These are the activations of a small network on made-up records, seen along a few directions, one row for each record.
Here are examples, each followed by its value of one field, H.
Other fields move the rows too, some of them a lot.
-.03  .28  .12  .27 -.26 -.09  .17 -.09 -.32 -.09  .05 -.01  .07 -.03  .03 -.08 -.18  .05  .06 | h1
 .40  .08 -.01 -.55 -.24  .25 -.13  .18 -.01  .21 -.12 -.44 -.20 -.26 -.07 -.03 -.02  .17  .16 | h2
 .13 -.12  .02  .36 -.37 -.17  .01 -.02 -.01 -.09 -.29  .14  .02  .09 -.10 -.06 -.29  .03  .13 | h1
-.73  .16  .20  .78  .30 -.09 -.12 -.20  .10 -.03  .18  .23  .12  .14  .22 -.20  .17 -.06 -.11 | h3
 .43  .14 -.20 -.49 -.16  .33 -.13  .20  .13  .21 -.03 -.24 -.08 -.22  .02  .01 -.04  .10  .03 | h6
-.43 -.19  .08  .51  .57 -.22  .16 -.31 -.10 -.34  .10  .05 -.07  .20  .11 -.17 -.10 -.10 -.32 | h4
-.27  .11  .18  .32 -.02 -.26 -.03 -.02 -.07 -.28  .29  .12 -.05 -.27  .13  .01  .01 -.10  .04 | h7
 .40 -.20  .00 -.07 -.14  .11  .00  .10  .08  .13 -.38  .05  .13 -.29  .06  .09  .06 -.15  .00 | h6
-.17  .11  .00  .28  .12 -.13 -.11 -.06 -.13  .16  .25  .14  .12  .06  .07 -.06  .05  .05 -.09 | h5
 .40 -.06  .13 -.42 -.29  .03 -.10  .08  .31  .27 -.27 -.19 -.07 -.16 -.42  .17  .00  .19  .31 | h2
-.09  .13  .01  .17  .00 -.12 -.12 -.12 -.02  .02  .16  .05  .20  .05  .09 -.22  .13  .01 -.11 | h5
-.60  .03  .18  .73  .19 -.23 -.20 -.13  .20 -.02  .21  .33  .03  .36  .20  .05  .06  .03 -.05 | h3
 .27  .08  .20 -.50 -.40  .05  .07  .14  .20  .10 -.33 -.30  .02 -.24 -.22  .18  .26 -.08 -.03 | h8
 .43 -.10 -.22 -.59 -.33  .09  .07  .04  .06  .00 -.17 -.13 -.08 -.09 -.36  .34  .16 -.02 -.02 | h8
-.17 -.04  .09  .20  .05 -.05 -.01  .05 -.07 -.15  .28  .12 -.04 -.30 -.05  .07 -.10  .07  .08 | h7
-.32  .04  .21  .30  .39 -.13  .22 -.31  .00 -.35  .12  .11 -.17  .20  .18 -.16  .07 -.02 -.31 | h4

Here are new rows. What is H for each?
-.13  .20 -.09  .38 -.13  .04  .03 -.16 -.26 -.05  .07  .07  .14  .12 -.04  .02 -.26  .14  .26 | h1
-.37 -.03  .15  .02  .16  .16 -.03  .03  .12 -.34  .08 -.03 -.13  .22  .25 -.07 -.11  .11 -.26 | h4
 .18  .22  .18  .25 -.33  .04  .14  .04 -.16 -.03 -.24  .09 -.08 -.10  .04 -.10 -.05  .05  .13 | h1
 .27  .04  .16 -.30 -.13 -.03 -.05 -.01 -.06  .04 -.05 -.13 -.01 -.22 -.11 -.01  .07  .10  .06 | h2
-.13  .02  .01  .50 -.12  .01 -.03 -.14 -.19  .08 -.21  .16  .09  .16 -.20 -.18 -.36 -.05  .21 | h1
 .29  .03  .05  .36 -.39 -.04  .13  .06 -.14 -.10 -.31 -.17  .05 -.22 -.11 -.05 -.20 -.10  .07 | h1
 .31 -.03 -.05 -.35 -.05  .08  .20 -.16  .12  .01  .00  .03 -.05 -.14 -.09 -.25  .20  .02 -.06 | h6
 .10  .03 -.20  .18  .09 -.17 -.17  .13  .05  .07  .11 -.35  .03  .11  .16 -.25 -.05 -.13 -.04 | h5
 .27 -.08  .04 -.51 -.17  .15  .03  .17 -.01  .09 -.05 -.51 -.02 -.18  .08 -.07  .07  .26  .26 | h2
 .37  .04 -.09 -.06 -.14  .04  .08 -.13  .08  .16  .15 -.11 -.16 -.14 -.13 -.07  .13 -.09 -.18 | h5
 .08  .13 -.07 -.63 -.05  .22  .17  .40  .05  .12 -.13 -.22 -.04  .03  .04  .02  .07 -.01  .07 | h8
-.59  .39  .16  .52  .61 -.18 -.09 -.20  .02 -.37  .15  .26 -.06  .40  .13  .10 -.19 -.04 -.14 | h4
-.57  .18  .36  .55  .29 -.10 -.10 -.16  .05 -.02  .18  .30  .05  .21  .19 -.20  .11 -.14 -.13 | h3
-.48  .01  .15  .43  .18 -.22  .00 -.06 -.07 -.33  .32  .20  .08 -.13  .16 -.21  .05  .05  .11 | h7
 .01 -.01 -.18 -.11 -.13  .22 -.37  .02  .06  .16  .07 -.03 -.04  .24  .09  .05 -.02  .05  .04 | h5
-.55 -.05 -.03  .83  .48 -.36 -.17 -.07 -.24 -.07  .33  .24  .11  .17  .20 -.01 -.09 -.10 -.32 | h3
